These are the activations of a small neural network, seen along a few directions. Each row is one input.
Each table varies a few parts of the input and shows all the possible inputs, shuffled.
Descriptions start from the smaller parts, as in this example, which fits no table here: one of 5 places around a ring, together with either a single point or one of 9 places around a ring or (one of 3 separate values, together with one of 4 places along a line).
Shared parts are said once, and a part with two or three values counts as separate values.

Other details of the inputs shift rows strongly along two fixed directions, in all tables alike. That doesn't count.

Rows:
R1: -.19	.31	-.09	-.06	-.02	-.38	.18	.21	-.47	-.44	-.18
R2: .09	-.17	.02	.05	.21	.03	-.13	-.15	.22	.43	.12
R3: -.06	.13	-.01	-.11	.01	-.55	.20	.30	-.47	-.36	-.10
R4: .13	-.17	-.08	-.10	.23	.02	-.25	-.06	.22	.44	.08
R5: .18	-.05	-.34	.09	.33	-.46	.28	.11	-.22	-.15	-.45
R6: -.23	-.21	-.16	.06	-.01	.39	-.21	-.07	.44	.14	-.05
R7: -.09	.11	.47	-.06	-.62	.39	.08	.07	-.08	-.41	.47
R8: -.04	-.21	-.42	-.01	.22	-.21	.19	.34	-.01	-.39	-.56
R9: -.29	.06	-.20	-.07	-.18	-.16	.31	.25	-.26	-.72	-.20
R10: .17	-.02	-.03	.01	.17	.12	-.13	-.25	.23	.33	-.10
R11: -.11	-.17	-.35	.01	.16	-.20	.15	.27	.05	-.37	-.50
R12: .09	.05	-.02	.04	.10	.18	-.10	-.28	.24	.34	-.06
R13: -.03	.04	-.08	.04	.11	.21	-.16	-.31	.21	.34	-.04
R14: -.11	-.13	-.08	.08	.20	.11	-.18	-.22	.25	.49	.15
R15: .02	.09	-.35	-.10	.34	-.46	.11	.16	-.16	-.20	-.48
R16: .18	.26	.57	-.07	-.40	.16	-.08	.08	-.34	-.11	.45
R17: .01	.04	-.38	.12	.29	-.47	.30	.04	-.16	-.16	-.47
R18: .03	.06	-.06	-.05	.13	.15	-.21	-.17	.28	.33	.01
R19: .02	-.27	-.17	-.09	.05	.32	-.11	-.10	.50	.06	-.05
R20: .17	-.20	.01	.04	.23	.07	-.13	-.11	.17	.45	.12
R21: -.16	-.08	-.17	-.06	.18	.04	-.28	-.15	.26	.44	.10
R22: .09	.01	.48	-.09	-.57	.39	.06	.14	-.14	-.41	.46
R23: -.12	-.21	-.15	.04	.02	.33	-.15	-.03	.47	.13	-.11
R24: .16	.20	.01	-.01	.01	-.36	.30	.18	-.52	-.41	-.28
R25: .17	.17	.59	.13	-.44	.08	.08	-.05	-.31	-.10	.47
R26: -.01	.19	.58	.08	-.41	.07	.07	.02	-.33	-.02	.57
R27: -.04	-.06	-.07	-.07	.14	.04	-.22	-.13	.27	.42	.11
R28: -.03	.23	.52	.16	-.49	.14	.06	-.10	-.34	-.10	.50
Each input here is: one of 4 places along a line, together with either one of 2 separate values or one of 5 places around a ring.
The inputs of R9 and R19 match in every part but the place on the line of 4. If R1 is changed in the same way as R9 into R19, which row does it become?
Answer: R15
Start at R24 and move only the place on the line of 4, one step at a time. The first step leads to R10. Which rows follow, in order?
Answer: R12, R13
Which other rows does R22 become when the choice among 2 separate values takes its other values? List them by row number.
Answer: R8
Which other rows does R26 become when the place on the line of 4 takes its other values? List them by row number.
Answer: R2, R14, R20

Rows:
R29: -.16	.15	.15	-.09	-.26	-.33	.32	.33	-.49	-.59	.11
R30: .10	-.13	-.10	.09	.10	.04	.01	.00	.17	.04	-.21
R31: -.18	-.08	-.24	.00	.08	-.01	-.02	-.08	.16	.03	-.06
R32: -.05	-.08	-.20	.04	.09	.09	.08	-.11	.17	.00	-.14
R33: .12	.05	-.03	.11	.29	-.26	-.05	-.10	-.09	.39	-.06
R34: -.11	.04	.61	.11	-.55	.59	-.31	-.15	.12	.25	.71
R35: -.18	.02	-.23	-.06	.08	.03	-.12	-.04	.15	.03	-.13
R36: .11	-.20	-.11	.02	.15	.01	-.04	.08	.11	.08	-.13
R37: .10	-.12	-.15	.02	.09	.02	.07	-.09	.20	.00	-.14
R38: -.11	-.15	-.13	-.01	.14	-.03	-.07	.11	.15	.10	-.08
R39: .12	.05	-.09	.04	.28	-.27	.02	-.19	-.07	.35	.00
R40: -.09	-.04	-.17	-.15	.14	-.01	-.11	.06	.17	.06	-.09
R41: .11	-.20	-.17	-.05	.15	.00	.03	-.01	.13	.03	-.06
R42: .05	.28	.23	-.05	-.33	-.22	.29	.28	-.52	-.68	-.07
R43: .12	.15	-.07	-.03	.28	-.23	-.09	-.15	-.08	.35	-.08
R44: -.12	.20	.21	.11	-.32	-.17	.34	.29	-.55	-.62	-.06
R45: .20	.04	.67	-.08	-.50	.63	-.32	-.13	.11	.22	.71
R46: -.04	.02	-.18	-.03	.10	.13	-.03	-.07	.16	.00	-.22
Describe the family of inputs behind these rows.
Answer: one of 3 separate values, together with either a single point or one of 5 places around a ring
The inputs of R40 and R38 match in every part but the choice among 3 separate values. If R45 is changed in the same way as R40 into R38, which row does it become?
Answer: R36
Which other rows does R35 become when the choice among 3 separate values takes its other values? List them by row number.
Answer: R31, R34
Which other rows agree with R29 in the choice among 3 separate values? List them by row number.
Answer: R31, R32, R37, R39, R41

Rows:
R47: .12	-.30	-.10	.02	.00	.40	-.34	-.11	.49	.43	-.01
R48: -.25	.09	.21	-.01	-.23	.31	-.25	-.06	.02	.17	.45
R49: -.12	-.10	-.60	.01	.49	-.24	.14	.11	.14	-.18	-.84
R50: .09	-.26	-.15	-.05	.10	.47	-.25	-.34	.51	.27	.13
R51: .09	.11	.26	.12	-.22	.16	-.08	-.26	.03	.21	.33
R52: .06	.38	.29	-.03	-.27	-.20	.19	.16	-.49	-.29	.15
R53: .05	-.25	.06	.09	-.06	.61	-.11	-.22	.40	.30	.26
R54: .05	-.09	-.55	.14	.59	-.49	.10	.04	.04	.08	-.62
R55: -.02	.07	.01	.01	-.20	-.02	.10	.16	-.34	-.44	-.20
R56: .09	-.12	-.47	-.06	.64	-.43	.08	.13	.00	.07	-.58
R57: -.37	.23	.20	-.06	-.33	-.19	.10	.21	-.45	-.36	.25
R58: -.11	-.08	-.63	-.12	.48	-.35	.08	.07	.25	-.25	-.74
R59: .03	.06	.23	-.04	-.41	-.12	.13	.37	-.32	-.50	.16
R60: .15	.14	.30	-.07	-.10	.23	-.14	-.06	-.05	.23	.32
R61: -.17	-.20	-.64	-.08	.43	-.35	.26	.08	.26	-.21	-.78
R62: .02	.01	-.01	-.07	-.13	-.16	.20	.25	-.15	-.51	.04
R63: .14	-.03	.37	-.06	-.12	.16	-.11	-.12	-.03	.24	.36
R64: .09	.01	.32	.14	-.20	.13	-.09	-.22	.02	.25	.37
R65: .05	.24	.25	-.11	-.25	-.17	.21	.11	-.50	-.28	.20
R66: -.10	.12	.28	.06	-.36	.01	.34	.35	-.28	-.49	.12
R67: -.34	.24	.23	.00	-.33	-.20	.09	.22	-.42	-.38	.22
R68: .12	-.28	.05	.03	.18	.22	-.26	-.33	.40	.64	.18
R69: .15	-.03	-.01	.15	.17	.28	-.30	-.34	.43	.59	.10
R70: .01	.25	.03	-.07	-.13	-.29	.24	.05	-.35	-.22	.00
R71: .16	-.22	.08	.06	.25	.24	-.31	-.24	.39	.64	.12
Describe the family of inputs behind these rows.
Answer: either one of 3 separate values or one of 10 places around a ring or (one of 2 separate values, together with one of 6 places around a ring)
